These are the activations of a small neural network, seen along a few directions. Each row is one input.
Each table varies a few parts of the input and shows all the possible inputs, shuffled.
A made-up example of a description, with smaller parts first: one of 6 places along a line, together with either a single point or one of 11 places along a line or (one of 3 separate values, together with one of 8 places around a ring).
Shared parts are said once, and a part with two or three values counts as separate values.

Rows:
r1: [ 85  17  94  25  49 -47 -10 -13  53 -44  -6  25  86]
r2: [  7  38  41  73 -15 -43 -29 -15 -13 -20  17 -21 -21]
r3: [-26  -7 -23 -66  11  73  23   3 -24  22 -33  -3  -8]
r4: [-24   4  31  54  -6 -47   3 -22   4 -58  38   0 -16]
r5: [ 29  10  23  86 -14 -54  10 -46  -5  19  33  -6 -13]
r6: [-32 -11 -32 -51 -28  53  -3  22 -15  52 -16  -7  34]
r7: [  3  25  56  24 -27 -13  33 -87  27 -33 -23 -16 -27]
r8: [-59 -19 -48 -43  31  20  -6  64 -35   5  17  26  -8]
r9: [ -7  16  45  48 -61 -31  13 -62  38  -7 -13 -30  18]
r10: [-30  12 -36 -22  26  30 -44  68 -37  44   4   5 -17]
r11: [ -2 -29 -48 -19 -23  56  -3  42 -17  62 -13  43   2]
r12: [ -8 -16 -54  -9  27  26  -7  39 -28  83  22  18  -8]
r13: [ 26  -3  29  80 -58 -24  16 -39  23   0 -12  17 -10]
r14: [ 62 -12  32 -81  70  30   5  95  20  22  -7  31  79]
r15: [ 10  -9  33   8 -17 -44   0 -78  20 -60  -8 -31 -37]
r16: [-25 -39 -47 -77  25  32  -3  15 -26  -4 -32 -19 -21]
r17: [-22   1 -86 -62  23  24  -1  50 -17 -10   3  -3 -11]
r18: [ 11  23  -8  33 -13 -39   3 -37  32 -70  29 -30 -21]
Changing only one part turns r2 into r10. The same change can be made to r15. Which row results? -> r16
Describe the family of inputs behind these rows. -> one of 2 separate values, together with either a single point or one of 8 places around a ring

Rows:
r19: [ -81   21  -27   50  -49  -15  -15  -74  -46  -15   13  -56 -110]
r20: [-116   -4 -100  -33  -40   46  -11   22  -61   27   -4  -29  -71]
r21: [-24 -21   2 -95  15  53   1  36 -11 -18 -43 -13  19]
r22: [-12  -6 -62 -72  49  18  12  53  -9 -33  21  -6   7]
r23: [-17  25   3 -80  22  60 -21  58   0  17 -31 -11  32]
r24: [ 46 -14 -23  36  19   8 -12  33 -17  41   4  52  -6]
r25: [ 31  10  16  36  24 -72 -26 -18  14 -52  27 -27 -25]
r26: [  0 -15 -56 -52  38  -5 -31  74  -7 -11  22   0  10]
r27: [-35   3   0 -24  39  17 -20  94 -32  32  32  26  20]
r28: [-35 -27 -34 -96  44  34   8  23   3 -35 -18   9   8]
r29: [-56 -19 -83  21 -53  37   9 -37 -54  76  -8 -11 -91]
r30: [ -79   -1  -63   51 -106   10   12  -52  -15   15    7  -25  -65]
r31: [ 59 -32 -38   5  23 -17  -8  18   3  38  14  16  -8]
r32: [ 26  -2  19  13  14  18  -7   2 -17  91  -7  11  41]
r33: [  1 -24   3 -12 -30  -9  39 -52  52 -48 -13  16  19]
r34: [ -1   5  39  69 -34 -26   8  21  18  18  33  30  29]
r35: [-13   2 -41 -22  34  20 -34  89 -27  -8  13  36  13]
r36: [ 37 -36  19 -40  -2  40  26 -22  -3  33 -51   6   3]
r37: [ 18  29  41   9 -55  15  11 -17  47   3 -29  -3  42]
r38: [ 21   5  -3  71 -37 -22  -6  16  24 -22  14  40  22]
r39: [ 15  51  75   5   4 -10 -15 -37  17 -25 -26 -35  -1]
r40: [ -3   0  39 -15  28 -34  13 -71  21 -76 -10 -16 -25]
r41: [-34  15   2 -43  32  31 -31  58 -27  43   2  -5  58]
r42: [ -4  27  72  66  24 -51 -16   1 -12 -10  36  -2 -16]
r43: [  0  17  40  48 -42 -13   0 -16  21  28   4   1  69]
r44: [ 23  -3 -25  15 -23 -24  41 -22  39 -47  25  -1  16]
r45: [ 47 -21 -44 -16  34   6  36  -4   0  17  15  11 -11]
r46: [ 20  20  11  13  35 -48  16 -41  10 -74  28 -33 -28]
r47: [ 34 -13 -19  39 -33 -47  -2   1  44 -26  24   5  20]
r48: [ 17  28  31  68  20 -47 -30  -4  -6 -50  16   9 -22]
r49: [ 44   9  20 -24   3  46   4   0   9  67 -40   7  15]
r50: [ 25 -42 -17 -42  27  22  33 -34  12  16 -24  27  -9]
r51: [ -3  39  73  44  15 -38 -25 -35  -8   0   6 -30  25]
r52: [ 25 -14  18  33  22   4   2  38 -21  80  24  42   1]
r53: [  9   5  74 -13  -1 -16   6 -60   5 -59 -37 -36 -13]
r54: [ 13 -18  39 -10 -60   9  33 -40  36 -31 -40  -5  30]
Changing only one part turns r28 into r40. The same change can be made to r41. Which row results? -> r51
Describe the family of inputs behind these rows. -> one of 4 places along a line, together with either a single point or one of 8 places around a ring
Start at r42 and move only the place on the line of 4, one step at a time. The first step leads to r34. Which rows follow, in order? -> r52, r27
List by row number the other rows that have the place on the line of 4 in common with r44. -> r30, r33, r34, r37, r38, r43, r47, r54
Start at r32 and move only the place on the ring of 8, one step at a time. The first step leads to r49. Which rows follow, in order? -> r36, r50, r45, r31, r24, r52

Rows:
r55: [-14  10  53 -50  48 -18   0 -13  13 -99 -13 -21   0]
r56: [ -9 -27 -81 -35  -9   4  22 -37   0 -34  -2 -25 -58]
r57: [ 47  43  66  30  45 -55 -35  25  26 -40  25 -10  52]
r58: [ 30 -17 -28  80   3 -36   1  24  -9  31  47  49 -16]
r59: [ 27  44  80 114 -59 -61  -3 -78  32  -5  11 -28  10]
r60: [-42   1 -35   6 -53  12  11 -90 -23   8 -26 -55 -84]
r61: [ 15   7   6  34  65 -19 -38  73 -40  39  43  35   2]
r62: [ 95  13  78 -11  24  -3  -1  31  55  15 -19  22 111]
r63: [-27   0 -47 -83  53  18 -12  13 -30 -25  -6 -40 -41]
r64: [-60 -19 -99   0 -43  22   1  38 -21  13  22  10 -31]
r65: [ -30   10   67   35  -54  -26   26 -116   18  -64  -30  -38  -39]
r66: [-93  11 -54  42 -88  31 -11 -16 -44  55   0 -19 -59]
r67: [-33 -25 -54 -87   5  89  -3  92 -23  79 -23  30  48]
r68: [ 60 -26  16  -7  47  31  -7  79  -9  98   0  69  60]
r69: [ 60  17  33  73 -18 -71   4 -26  55 -46  32   4  35]
r70: [   4  -17   20   -6  -13  -33   35  -64   42 -105   -6   -6  -15]
r71: [  17  -27  -38 -120   38   70   20   17    0   30  -47   -5   19]
r72: [ -2  12  20 121 -40 -24  -9 -29 -31  73  28  18 -44]
r73: [ 34 -16  62 -88  31  34  33  -9  41 -45 -56  13  60]
r74: [-78   7 -64 -48  19  38 -34  86 -54  22  19  -5 -12]
Describe the family of inputs behind these rows. -> one of 4 places along a line, together with one of 5 places around a ring
Changing only the place on the line of 4 turns r57 into r62. The same change can be made to r63. Which row results? -> r71
Which other rows does r64 become when the place on the line of 4 takes its other values? List them by row number. -> r66, r67, r74

Rows:
r75: [ 12  -2  50 -34  28  -4  -9  67  27 -12   8   5  65]
r76: [ 48  10   5 -39  13   4  10 -43  46 -37 -41 -28  40]
r77: [ 61   1  43  42  -8   5  12  -2   5  33 -16  36 -14]
r78: [ -3   0 -29  44 -55  34  19  19  -8  35  -5  36   7]
r79: [ 32  43  36  57 -17 -42 -19 -57  20  -4  16 -32  28]
r80: [ -9  -9 -11 -43  48  30 -40  72 -53  28   5  -7  20]
r81: [ 29 -17 -40  30  23  -2 -30  63 -40  23  20  21  -9]
r82: [-35  18 -50  37 -26 -13 -15   0  -6  55  28 -28 -45]
r83: [  3  -8 -29 -58  67   8  28  -1  10 -37  12  12   6]
r84: [ 40  -8  27 -47  10  28  44 -39  20  -6 -41 -15 -17]
r85: [ 32 -19   6 -58  18 -12  30  15  47 -57   2 -18  33]
r86: [ 14  15  36  40 -11 -63   5   2  23 -23  54 -19  19]
r87: [  5  29  32  17 -10 -26 -29 -54  26 -75 -24 -27  -3]
r88: [ 21 -46   1  41 -30  -5   6 -12   3  49 -11  48  14]
r89: [-41  12  -5   1  45 -31  -3 -10  -9 -75  20  14 -37]
r90: [-12   2  31  -2  -5 -48  -4   5  27 -94  14 -14 -11]
r91: [  4  -5 -59  24 -18  16 -27  47   1  61  11  30 -27]
r92: [ -2   8  53  10 -12   0   6 -50   2 -45 -26 -16 -59]
r93: [-42 -38  11   9 -33 -11   0 -61  -2 -29 -20  -4 -31]
r94: [-15  24   0  46  40 -46   7 -10 -11  -2  58   7  -8]
r95: [ 24  -1 -11  37  50 -14  -4  39  -1   2  39  63  10]
r96: [-65   9 -20  11 -58  26  13 -30 -13 -44 -16 -14 -37]
r97: [-16   7  16 -32  77  18 -12  51 -10   7  20  34  37]
r98: [ 20  11  69 -25  18  31   9  12  -3  39 -39   8  13]
r99: [ 29  30  47 -17  20   6 -26   9  23   8 -38  -4  71]
r100: [ 70  21  21  48  -8 -20 -23  -6  28   2 -13  26  45]
r101: [ 53  -9  23  32  -2 -34  -3  54  32 -19  30  37  38]
r102: [-22  -6 -43 -51 -39  56  48 -22   0  -5 -24 -11   4]
r103: [-20 -34  28 -28  -6  21   2   0  -8  56 -32  21  41]
r104: [-14 -10 -74 -75  -5  35   3   3   6  21  -8 -15 -30]
r105: [ 24  21  57  52 -17 -16  16 -52  -1  26  11 -22 -31]
r106: [ 10 -24 -57 -69  38  19   0  20 -33 -17  -3 -27 -12]
r107: [-34   6 -30 -50   5  45 -34  56 -14  66  -3   5   1]
r108: [-35  -3 -34  -8  16 -21 -28  14 -51 -54   2 -27 -56]
r109: [-41  20 -17  57 -61  12  26 -28 -13  28  16 -23 -10]
r110: [-17 -26  14  52 -38 -26  11 -61  -3  42  14 -10  -3]
r111: [-11   9 -31  41  14 -36 -16  15 -49  19  36 -34 -27]
r112: [-42  13  -1 -28 -33  60  15  29 -22  40 -22  11  35]
r113: [  0 -53 -14 -50 -13  18  36 -51  15  11 -33  -2  11]
r114: [-58   7 -52 -12 -25   0 -27  -2  -9 -17  -3 -19 -73]
Changing only one part turns r109 into r82. The same change can be made to r96. Which row results? -> r114
Describe the family of inputs behind these rows. -> one of 5 places around a ring, together with one of 8 places around a ring
Which other rows does r77 become when the place on the ring of 5 takes its other values? List them by row number. -> r84, r92, r98, r105
